Each row below holds a small network's activations on one input, seen along a few directions.
In each table, some parts of the input vary, and every possible input appears once, in random order.
A made-up example of a description, with smaller parts first: one of 5 places around a ring, together with either a single point or one of 11 places around a ring or (one of 3 separate values, together with one of 6 places along a line).
Shared parts are said once, and a part with two or three values counts as separate values.
In the rows, zero is written as 128.

Other details of the inputs vary at random and push rows far along three fixed directions, the same in every table; ignore that.

A family of inputs:
R1: [149 158 153 143 135 101 129  89  89 170 116 102 151]
R2: [158 148 143 134 146 118 119 110  83 177  86 104  94]
R3: [ 96 158 127  87 152 115  36 178 134  87 114  73 138]
R4: [146 157 132 132 147  75 128 132 106 148 113  61 138]
R5: [104 128 147 134 188  88  85  94  97 120 133 138 151]
R6: [ 89  96 108 115 128 131  96 145 164  79 129 145 138]
R7: [119 128 102 131 100 153 144 167 155 128 120  96 119]
R8: [ 95 135 113 126 100 169 146 144 138 142 125 105 138]
R9: [140 158 135 127 124  87 111 100  81 142  84  95 123]
R10: [132 124  91 117  88 127 154 143 151 115 110 108 155]
R11: [110 141 115 119  96 175 143 137 139 130 132 103 131]
R12: [154 113 141 137 125 127 166 107 120 131 158 184 128]
R13: [119 141 119 111  88 173 123 145 138 151 114 125 148]
R14: [152 167 126 120  97 107 102 134 117 163  79  30 150]
R15: [117 125 167 135 176 106  70 104 100 119 137 130 130]
R16: [138 132 151 131 177  66  69 119 111 110 131 143 135]
R17: [138 101 127 152 137 121 173 124 144 136 148 142  95]
R18: [163 104 132 150 138 144 143 137 148 144 136 172  95]
R19: [122 151 114 107  74 136 143 126 132 135 121 133 170]
R20: [103 149 109 104  87 132 168 138 133 135 134 121 162]
R21: [125 147 148 121 166  66  74 101  79 117 104 138 120]
R22: [120  97 130 147 140 145 163  92 126 145 144 166 124]
R23: [133 186 133 100 117 142 115 141 104 175  99  32 151]
R24: [ 68 123 122 113 124 140 112 136 142 101 143 139 144]
R25: [176 158 141 128 151  79 145 118 100 152 127  81 123]
R26: [ 77 111 115 106 138 164  93 148 145 105 132 166 150]
R27: [ 92  98 104 122 132 149  88 158 163  83 126 144 133]
R28: [112 103 128 118 125 127  87 151 155  72 134 143 123]
R29: [148 127 155 125 179  69  71 130 108 101 135 134 129]
R30: [ 87 112 111 108 140 142  96 183 166  87 140 152 119]
R31: [143 106 145 155 134 162 144 113 126 138 148 161 107]
R32: [105 124 105 124  99 175 136 132 135 143 112 110 151]
R33: [148 110 143 149 126 132 166 102 121 125 153 176 123]
R34: [149 108 128 153 144 146 156 131 147 123 152 142  81]
R35: [115 131 103 120  72 167 128 137 132 123  85 117 106]
R36: [156 101 131 164 132 144 141 124 147 137 136 160  94]
R37: [167 109 150 149 139 162 169 112 120 168 149 168 100]
R38: [ 76 125 129 109 131 144 106 127 144  83 152 148 132]
R39: [127 118 143 130 207 101  63 137 118 127 123 128 121]
R40: [114 152 113 109  84 143 164 126 134 116 135 111 151]
R41: [153 112 126 144 136 114 177 119 143 110 157 157  99]
R42: [143 150 156 142 136 117 120  88  93 178 115  93 139]
R43: [ 90 119 107 104 127 105 113 166 157  70 148 156 140]
R44: [129 133 109 113  91 140 149 147 153 111 127  91 119]
R45: [112 137 100 103  87 140 157 127 130 135 120 126 177]
R46: [ 67 126 120 115 126 126 120 136 144  82 150 162 152]
R47: [100  95 151 146 193 139 127 120 129 123 173 209 101]
R48: [175 128 116 123  94 157 149 165 144 148 112 101 113]
R49: [142 137 106 121  75 124 140 143 152 115 111 116 148]
R50: [179 108 118 147 132 108 203 106 127 162 135 153 119]
R51: [153 104 135 155 118 132 180  83 112 151 119 169  73]
R52: [152 165 150 125 149  95 148  96  86 166 135  95 141]
R53: [183  99 140 166 135 145 160 124 133 146 140 146  82]
R54: [173 131 112 129  78 127 170 141 140 129 116 105 131]
R55: [110 133 163 145 179 119  61 105 102 133 129 136 131]
Each input here is: one of 5 places along a line, together with either a single point or (one of 2 separate values, together with one of 5 places around a ring).
Q: The inputs of R1 and R13 match in every part but the place on the line of 5. If R41 is changed in the same way as R1 into R13, which row does it become?
A: R3
Q: Which other rows agree with R32 in the place on the line of 5? List them by row number.
A: R7, R8, R11, R27, R31, R34, R35, R36, R53, R55
Q: Change only the place on the ring of 5 in R19. List by row number the other rows that result.
A: R12, R20, R45, R52

A family of inputs:
R56: [ 97 163  99  76 109 119  96 171 142 107 117  84 180]
R57: [124 140 144 134 182 122 114 106  95 155 136 139 131]
R58: [115 130 132 121 175  86 101 142 123 128 138 119 156]
R59: [145 176 135 119  80 140 107 130 111 169  83  52 157]
R60: [100  90 114 140 120 196 148 151 176 112 154 152  72]
R61: [167 166 113 129  58 112 166 127 122 149  91  53 133]
R62: [111 115 106 134 111 166 166 138 135 144 131 146 146]
R63: [157 143 141 140 105 162 206  93 102 192 129 124 126]
R64: [126 136 108  96  93 138  70 168 156 106 101  86 174]
R65: [175 133 119 157 123 148 214 129 135 177 128  56  63]
R66: [171 172 109  98 101 114 119 163 123 157  91  53 154]
R67: [140 149 139 112 174  64  66 144 111 110 111 103 120]
R68: [128 155 152 124 155  84 131  96  82 133 133  97 126]
R69: [124 136 149 115 170 100 115 124 112 123 161 134 147]
R70: [ 61 150  87  87  67 138 107 161 136 103  87  79 170]
R71: [123 119 100 112 100 117 121 169 158  93 111 125 130]
R72: [ 79 105 109 119 134 124 144 127 155  63 154 203 110]
R73: [200 113 115 148 106 129 200 140 141 177 125 129 116]
R74: [140  92 158 164 221 132 122 136 143 134 181 155  77]
R75: [ 36 110 113 101 132 139  61 146 146  69 129 170 152]
R76: [122 104  94 117  82 189 146 163 169 102 129 192 116]
R77: [ 55 138 126  90 106 129  12 155 143  55 113 128 160]
R78: [115 141 116 102  98 125 164 135 135 108 145 122 144]
R79: [190 120 144 169 152 128 150 111  96 196 107 119 108]
R80: [117 144 129  88 121 114  67 173 139  81 129 113 160]
R81: [148 116 160 157 182  97  89 105  89 162 107 134  98]
R82: [113 162 171 122 174 100  79  89  61 157 122  91 143]
R83: [ 99 164 143 122 148  73  87 107  95 112 124  77 152]
R84: [ 90 146 112  95 131 104 111 146 140  90 130 123 147]
R85: [115 167 116 122  68 128 163 105 112 151 107  67 153]
R86: [142 128 135 140 109 166 195 106 112 165 147 150 134]
R87: [137 164 115 120 103 123 170 107 103 172  95  78 126]
R88: [132  76 147 155 170 124  92  99 130 106 143 203  94]
R89: [121 154 122 100  91 149 150 144 131 145 131 102 170]
R90: [ 98 100 121 122 117 117 102 151 174  40 163 201 122]
R91: [ 88  99  87 122  86 144 183 145 167  87 140 174 126]
R92: [139 109 143 151 183 111 144 114 117 163 153 159 135]
R93: [181 124 167 149 179  82 133 107  98 130 149 150  92]
R94: [115 113 155 147 192 126 123  91 111 138 153 199 106]
R95: [ 97  98  90 118  93 139 179 154 174  89 150 173 135]
R96: [148 156 173 149 176  95  55 108  82 150 113  89 142]
R97: [ 95 119  99 118  82 178 163 143 149 137 118 148 149]
R98: [162 152 154 129 154  78  80 131 115 135 128  91 145]
R99: [138 125 119 140  72 140 159 113 138 118 118 138 107]
R100: [152 137 129 142  93 144 222  83  99 173 132 125 110]
R101: [107 176 122 110  75 154 130 124 118 161 104  67 178]
R102: [120 135 146 131 166  94 115 116 122 122 163 134 151]
R103: [127 126 151 146 213  94 100 143 127 115 153  86  84]
R104: [168 100 158 167 182 118 140  85 103 162 134 200  66]
R105: [ 92 113 108 117 122 108  89 157 149  63 108 146 119]
R106: [177 174 137 118  83 135 140 115  82 196  76  42 132]
R107: [ 69  73 117 130 132 159 118 109 156  73 160 225 127]
R108: [142 153 161 127 183 102  56 116  88 159  95 104 118]
R109: [157 139 123 144 107 152 175 102 106 188 112  82 158]
R110: [135 146 122 140  73 157 197  95 116 178 129 111 142]
R111: [ 99  93 128 125 115 146 119 124 144  58 145 213  93]
R112: [104 151 151 134 196 104  61 135  98 130 117  42  91]
R113: [123 175 118 118  80 152 145 129 109 169 110  56 183]
R114: [139 103 111 128  68 198 182 150 150 119 143 186 118]
R115: [177 120 105 144  75 154 217 115 133 166 106 151  76]
R116: [ 75 121 119  94 121 141  20 158 152  65 105 132 159]
R117: [198 118 119 162  94 132 198  92 116 177 101 110  91]
R118: [107 157 105  87  59 151  79 181 160 101 107  84 184]
R119: [ 95  94 111 135 127 122 150 112 155  72 152 181 122]
R120: [124 100 100 126 110 180 168 187 195 104 164 128 101]
R121: [149 108 108 130 102 141 190 131 161 136 151 143 148]
R122: [153 143 114 125 101 110 177 118 126 155 115  71 152]
R123: [148 105 105 144  81 148 183 130 143 141 108 152  94]
R124: [156 136 159 145 184  99  50 113  89 146 101  87 141]
R125: [126 115 156 151 192 115 136  75  95 156 145 183  98]
R126: [ 98 123  99 105  70 173 105 170 161 109  93 132 142]
R127: [106  91 156 162 203 157 105 129 145 116 167 171  67]
R128: [119  97 104 108 108 161 121 169 177  86 146 204 124]
R129: [138  90 155 157 198 110 126  95 128 131 170 186 129]
R130: [140 115 155 145 204 108 137 100 115 152 165 182 119]
R131: [163 115 147 138 181  86  77 129 125 120 134 127 132]
R132: [167 112 150 151 150  99 156 100 108 118 144 171  76]
R133: [151 108 149 168 161  97 195  84 123 137 182 182 104]
R134: [119 118 121 130 101 155 169 126 158 125 164 166 152]
R135: [121 145 141 135 154  90  95  89  86 141 104  76 143]
R136: [124 148 116 117  84 158 142 116 127 165  96  77 168]
R137: [149 130 167 128 180 104  79 126 105 130 142 143 128]
R138: [ 60 141 133  78 115 145  17 166 137  60 114 132 158]
R139: [137 138 150 125 183  88  49 148 105 138 108  98 149]
R140: [134 109 114 149 116 202 172 160 165 145 149 116  92]
R141: [117 140  98 100  81 113  83 152 147  82  86  74 147]
R142: [174 101 105 138  85 134 185 135 162 122 127 141 116]
R143: [152 121 139 142 170  85 121 114 115 111 126 163  79]
Q: Describe the family of inputs behind these rows.
A: one of 8 places around a ring, together with either a single point or (one of 2 separate values, together with one of 5 places around a ring)
Q: The inputs of R93 and R137 match in every part but the place on the ring of 8. If R84 is changed in the same way as R93 into R137, which row does it become?
A: R130
Q: The inputs of R61 and R77 match in every part but the place on the ring of 8. If R141 is changed in the same way as R61 into R77, which row does it become?
A: R88
Q: Which other rows agree with R120 in the place on the ring of 8? List them by row number.
A: R56, R58, R66, R69, R73, R80, R98, R102, R121, R131
Q: Change only the place on the ring of 8 in R62. List by row number the other rows that result.
A: R58, R70, R75, R91, R92, R95, R97
Q: Change only the choice among 2 separate values in R90. List by row number the other rows that result.
A: R133
Q: Start at R125 and move only the place on the ring of 5, one step at a time. The first step leads to R82. Which rows follow, in order?
A: R110, R107, R75
Q: Which other rows agree with R94 in the place on the ring of 8? List them by row number.
A: R59, R63, R97, R101, R108, R116, R126, R127, R136, R138
